These are the activations of a small network on made-up records, seen along a few directions, one row for each record.
After each row come some of the record's fields: B, G, L, P, Z.
A field that a record lacks is left out.
Other fields move the rows too, some of them a lot.
(in the rows, 500 means zero)
Random noise pushes rows far along 21 fixed directions. That doesn't count. These rows show it; they differ only by the noise:
[441 428 486 486 562 340 693 521 479 306 556 249 541 613 507 356 363 666
 548 446 458 838 410 486 442 616 508 509 522 403 566 680 732 605 701 447
 528]
[540 482 683 454 423 388 639 574 585 722 459 557 367 464 430 506 573 329
 572 589 480 265 525 486 233 405 664 436 655 527 445 453 686 262 347 652
 499]
[523 459 399 509 317 762 540 376 734 447 319 506 199 462 431 576 520 271
 584 498 366 432 809 531 551 597 440 660 407 396 507 295 265 854 312 376
 556]
[318 369 358 573 617 563 720 309 616 272 630 455 537 738 523 377 410 494
 363 447 420 624 501 530 396 477 715 609 361 478 397 612 487 550 525 457
 545]
[378 547 562 382 629 361 677 442 395 440 506 346 555 589 595 411 346 578
 454 577 598 596 400 481 482 669 579 428 503 370 493 597 658 430 722 378
 663]
[522 566 616 661 568 134 621 527 493 652 647 514 555 677 730 665 421 351
 381 641 492 614 585 531 489 414 415 519 430 471 388 624 513 321 395 600
 604]
[624 576 694 636 638 647 171 523 351 582 570 498 907 395 472 434 548 590
 547 546 791 219 101 378 565 522 430 380 463 396 355 385 653 379 551 704
 497]
[311 521 500 453 318 568 542 339 555 519 376 408 434 485 549 412 554 650
 428 379 587 445 743 612 584 426 673 640 650 616 580 835 292 391 535 550
 488]
[409 485 694 611 541 315 565 456 502 352 494 369 368 333 576 696 481 606
 493 540 329 644 561 340 372 666 534 566 467 412 537 313 479 556 398 379
 487]
[294 295 302 592 725 590 351 443 498 320 522 577 431 667 433 392 637 608
 282 381 329 515 348 510 337 397 685 290 334 751 574 413 396 378 550 385
 386]
[448 546 433 520 555 592 439 411 520 665 480 425 532 746 379 558 714 216
 430 631 491 598 780 548 505 233 398 350 552 647 264 604 515 368 459 521
 539]
[330 445 428 561 804 443 373 324 346 216 352 382 608 716 458 550 352 561
 362 340 610 267 468 539 709 453 669 443 429 358 320 687 252 428 497 417
 679]
[601 599 682 350 534 381 423 597 282 651 324 356 484 435 458 496 525 293
 558 650 733 726 522 482 510 627 442 377 485 570 524 461 592 625 720 555
 527]
[323 411 677 488 509 270 401 501 391 261 505 513 657 439 525 506 386 891
 305 490 286 594 700 477 581 643 450 570 641 482 419 516 359 476 174 413
 470]
[563 263 385 516 352 784 602 700 709 770 420 678 468 641 231 214 464 441
 735 322 538 481 226 465 340 298 615 489 615 470 583 485 447 319 532 698
 386]
[667 518 278 534 533 470 477 389 549 496 455 534 554 684 612 279 412 452
 338 487 654 227 563 810 664 398 526 492 411 575 417 927 512 606 495 687
 615]
[226 479 688 607 254 412 356 596 574 390 580 477 679 693 485 286 571 474
 539 476 425 691 839 564 776 476 144 632 617 436 492 439 358 657 449 493
 686]
[330 471 520 362 334 668 334 321 399 546 132 441 388 677 505 456 529 456
 524 600 542 223 610 578 571 678 404 338 639 483 680 411 412 611 648 265
 498]
[440 445 579 582 534 509 570 282 608 627 448 270 463 450 450 360 517 706
 547 667 462 355 432 469 550 453 535 427 502 580 465 622 467 457 656 482
 487]
[505 626 407 439 407 565 672 465 734 528 798 229 312 333 641 615 613 662
 595 387 443 658 437 489 565 548 512 592 317 610 659 620 594 454 682 430
 493]
[460 526 322 549 333 692 557 341 559 404 560 815 606 539 581 594 431 182
 445 628 537 247 479 657 534 635 400 679 146 346 699 328 411 751 384 434
 567]
[590 458 446 401 362 572 643 565 624 630 560 656 451 705 558 278 336 298
 488 478 547 478 530 747 636 530 504 610 399 561 464 516 456 724 499 514
 605]
[640 547 345 741 513 345 373 612 551 463 502 544 258 556 687 618 634 396
 455 404 388 644 509 572 402 413 361 361 392 659 686 457 551 618 566 466
 485]

[251 307 433 287 473 296 596 687 572 155 620 348 347 581 272 126 658 403
 450 249 411 494 610 789 524 465 737 566 339 679 700 748 646 563 555 646
 608] => {B: b3, G: g2, L: l2, Z: z2}
[506 282 309 582 488 596 571 270 549 540 440 483 621 880 462 313 300 550
 617 665 469 444 222 463 499 487 467 421 469 528 555 635 442 657 793 484
 346] => {B: b2, G: g3, L: l3, P: p2, Z: z2}
[804 541 376 544 438 434 528 432 582 521 557 492 559 651 606 830 325 612
 598 482 426 709 481 283 508 425 385 482 682 561 178 588 354 642 456 530
 378] => {B: b2, G: g1, L: l1, Z: z1}
[629 498 615 712 387 649 492 571 574 649 586 484 553 463 661 388 495 488
 510 412 592 623 509 593 521 542 449 763 457 383 527 508 569 622 418 667
 399] => {B: b1, G: g1, L: l3, P: p1, Z: z2}
[445 429 582 578 275 605 476 602 609 374 483 447 559 310 328 316 552 520
 647 421 508 547 634 537 590 549 348 741 509 310 628 473 513 712 367 631
 516] => {B: b1, G: g3, L: l2, Z: z1}
[597 392 675 538 459 552 519 600 413 631 427 334 426 594 342 522 464 480
 659 308 492 671 454 620 597 366 595 552 644 678 450 572 536 649 580 478
 323] => {B: b3, G: g2, L: l3, P: p3, Z: z1}
[710 664 322 424 609 847 471 575 533 799 482 461 497 444 624 487 438 610
 562 302 804 223 265 573 710 521 529 479 510 223 502 743 574 119 559 556
 622] => {B: b1, G: g2, L: l3, P: p3, Z: z2}
[629 443 424 313 728 461 563 612 531 501 412 499 323 642 392 380 347 413
 459 511 395 501 611 529 541 520 510 352 506 444 230 439 538 564 386 395
 652] => {B: b3, G: g1, L: l3, P: p2, Z: z1}
[561 595 532 499 492 660 606 242 636 434 650 530 775 463 490 306 336 705
 526 665 565 355 638 491 747 486 450 642 635 470  81 640 450 700 509 483
 639] => {B: b1, G: g1, L: l1, Z: z2}
[469 482 574 433 579 554 475 524 471 646 428 448 498 338 405 472 601 265
 513 651 741 439 476 382 417 619 561 557 252 311 605 471 430 282 489 779
 538] => {B: b3, G: g2, L: l1, Z: z2}
[551 439 436 333 626 215 548 464 604 568 579 616 363 427 533 734 339 380
 375 736 398 247 615 512 752 606 437 538  31 497 444 398  45 454 198 523
 612] => {B: b1, G: g3, L: l3, P: p3, Z: z1}
[451 387 263 710 618 179 425 640 368 455 299 641 520 956 390 532 478 384
 448 434 373 688 476 555 425 141 333 160 669 611 545 656 413 401 617 429
 517] => {B: b3, G: g1, L: l2, Z: z1}
[341 429 732 742 584 705 433 353 275 463 414 369 670 594 371 590 592 319
 415 489 529 709 600 567 503 422 585 657 483 492 378 407 509 667 434 445
 355] => {B: b3, G: g2, L: l3, P: p3, Z: z1}
[399 502 478 285 378 629 490 399 648 310 769 375 544 458 487 603 439 809
 618 244 378 346 354 450 727 552 637 655 467 639 471 498 357 536 499 390
 420] => {B: b2, G: g2, L: l3, P: p2, Z: z1}
[381 303 733 701 562 223 583 438 551 658 426 370 364 410 571 241 382 783
 498 793 316 699 344 379 531 644 444 456 363 633 692 381 239 614 777 425
 454] => {B: b3, G: g2, L: l3, P: p2, Z: z2}
[486 297 494 476 668 686 674 432 673 505 586 239 447 554 491  89 512 680
 378 599 400 522 340 500 293 716 631 463 410 369 427 576 864 448 492 594
 481] => {B: b3, G: g2, L: l2, Z: z1}
[516 453 737 670 256 489 486 361 547 331 374 437 499 361 529 388 452 491
 701 435 626 349 410 427 418 574 674 748 559 507 622 389 434 936 678 684
 406] => {B: b3, G: g2, L: l3, P: p3, Z: z1}
[465 525 622 646 582 657 361 420 529 464 524 460 504 407 474 427 613 490
 483 528 496 691 508 351 514 507 527 501 468 625 345 231 370 715 635 407
 518] => {B: b3, G: g1, L: l3, P: p3, Z: z2}
[312 514 529 135 408 630 395 546 587 412 705 506 686 559 381 308 556 586
 543 454 611 413 552 420 725 619 528 552 495 582 380 517 345 404 548 620
 604] => {B: b2, G: g1, L: l3, P: p2, Z: z2}
[356 584 531 500 571 401 293 515 443 350 587 551 554 416 555 479 717 420
 359 644 513 513 604 460 496 596 366 386 343 559 557 318 515 550 564 458
 636] => {B: b1, G: g1, L: l3, P: p1, Z: z2}
[478 594 297 505 319 730 512 432 507 510 543 885 740 397 509 513 455 641
 471 522 545 474 394 444 534 435 465 531 614 543 572 540 291 436 549 445
 491] => {B: b3, G: g2, L: l3, P: p3, Z: z2}
[434 390 493 693 471 622 497 481 586 734 559 320 607 774 665 518 573 483
 467 558 550 639 434 402 411 572 341 563 478 231 584 705 566 156 455 729
 402] => {B: b3, G: g2, L: l2, Z: z2}
[577 450 459 508 397 698 332 603 559 790 459 566 625 849 547 322 579 374
 574 612 545 398 360 424 410 493 199 248 671 353 484 376 717 333 562 582
 486] => {B: b3, G: g2, L: l3, P: p3, Z: z1}
[392 524 869 598 606 360 542 573 286 508 438 321 473 488 315 533 656 355
 426 483 374 673 853 725 462 298 576 519 756 605 292 484 832 532 271 376
 490] => {B: b1, G: g3, L: l3, P: p3, Z: z1}
[610 450 482 613 403 538 468 450 488 547 585 800 575 648 665 477 475 370
 474 534 522 332 296 560 303 467 603 474 531 704 532 405 608 655 586 552
 341] => {B: b1, G: g1, L: l3, P: p3, Z: z2}
[593 491 437 416 361 568 415 350 500 502 250 433 460 543 480 521 552 546
 520 677 453 526 757 448 389 593 378 435 731 554 480 580 525 672 488 517
 331] => {B: b1, G: g1, L: l3, P: p1, Z: z2}
[620 619 320 159 561 478 753 547 482 474 497 611 428 519 608 482 248 571
 339 406 554 548 679 637 511 568 674 529 634 427 311 688 573 431 351 380
 662] => {B: b1, G: g3, L: l3, P: p3, Z: z1}
[369 674 432 656 268 831 425 490 493 711 555 765 557 297 680 707 791 435
 387 483 562 498 480 474 276 442 430 570 472 454 832 368 550 136 414 510
 355] => {B: b3, G: g2, L: l2, Z: z1}
[577 594 444 569 587 517 593 446 417 624 327 625 303 504 688 652 402 539
 422 546 426 513 480 514 383 562 527 395 636 451 539 424 523 434 516 237
 522] => {B: b3, G: g2, L: l1, Z: z2}
[602 727 416 686 418 355 332 608 546 615 454 808 465 224 779 546 608 574
 435 590 545 437 443 329 376 469 328 378 547 482 714 401 386 307 545 606
 618] => {B: b3, G: g2, L: l3, P: p2, Z: z2}
[554 679 408 194 443 586 589 328 683 373 620 333 543 431 616 249 537 709
 421 733 455 565 773 379 437 713 409 420 699 493 247 614 807 597 570 498
 667] => {B: b3, G: g2, L: l3, P: p2, Z: z1}

Which values does each new row have?
[171 482 575 447 401 437 571 527 311 402 525 617 684 615 384 707 445 504
 554 450 442 609 493 491 550 452 455 533 615 434 657 394 418 368 515 240
 483] => {B: b1, G: g3, L: l3, P: p3, Z: z1}
[476 516 523 577 201 303 544 366 350 290 214 794 624 412 728 410 287 587
 443 478 688 438 429 460 224 612 727 665 714 524 761 590 376 738 654 691
 380] => {B: b3, G: g2, L: l2, Z: z1}
[445 380 461 425 419 353 663 558 648 381 671 397 462 554 332 434 586 522
 562 482 271 493 600 612 407 370 500 512 537 594 512 646 769 471 372 548
 437] => {B: b1, G: g3, L: l2, Z: z1}
[874 534 432 328 529 269 217 675 538 480 401 330  44 306 697 513 599 666
 547 391 466 150 367 607 525 729 414 210 359 715 747 445 694 654 551 520
 440] => {B: b2, G: g3, L: l1, Z: z1}
[533 479 430 338 446 653 358 396 406 237 585 621 722 674 136 770 573 241
 576 425 419 347 630 523 584 274 567 458 632 799 116 408 415 764 323 439
 406] => {B: b3, G: g2, L: l1, Z: z2}
[596 518 500 562 515 261 435 643 404 659 364 393 512 420 423 523 591 506
 532 705 444 655 648 512 537 467 113 342 555 382 641 659 621 383 427 561
 522] => {B: b3, G: g2, L: l1, Z: z2}
[622 386 641 527 442 547 525 522 437 697 553 555 458 680 696 381 347 567
 466 457 506 418 231 694 501 617 649 529 481 724 573 468 597 651 589 456
 292] => {B: b2, G: g3, L: l3, P: p2, Z: z2}
[638 603 439 402 419 478 293 507 347 540 470 518 633 543 673 535 633 454
 374 644 621 439 584 599 421 621 312 393 521 539 609 655 777 493 484 637
 409] => {B: b3, G: g2, L: l3, P: p1, Z: z2}
[273 450 637 504 759 379 241 396 130 437 404 392 856 811 371 502 538 415
 437 693 619 328 358 509 605 484 359 215 496 429 451 495 625 332 659 432
 543] => {B: b3, G: g2, L: l1, Z: z1}
[514 353 500 297 495 381 447 612 387 389 664 377 571 549 410 524 564 483
 542 484 487 516 228 545 350 627 547 423 310 667 732 516 827 519 579 620
 228] => {B: b1, G: g3, L: l2, Z: z1}
[338 560 434 543 328 512 628 311 505 868 352 410 290 578 538 802 711 283
 539 620 515 540 657 540 337 277 511 474 502 616 807 689 415 160 620 468
 296] => {B: b2, G: g1, L: l1, Z: z1}
[397 476 564 580 595 390 490 453 485 289 461 428 534 297 291 552 567 357
 498 529 583 545 642 454 581 432 563 622 297 478 450 500 273 626 431 620
 595] => {B: b1, G: g3, L: l2, Z: z1}
[506 528 493 228 667 355 608 445 292 662 453 507 534 176 448 456 493 708
 350 841 547 645 266 364 320 665 692 299 393 730 655 610 547 270 727 531
 361] => {B: b3, G: g2, L: l3, P: p2, Z: z2}
[765 641 528 486 354 354 491 440 648 559 434 553 241 405 871 458 376 615
 543 471 664 104 399 485 481 601 635 456 616 630 483 541 462 654 692 596
 569] => {B: b1, G: g3, L: l2, Z: z1}
[595 575 392 784 476 704 690 422 564 636 560 445 406 405 573 501 562 569
 538 312 544 528 349 710 421 249 668 624 498 584 686 782 722 455 661 481
 381] => {B: b3, G: g2, L: l3, P: p2, Z: z1}
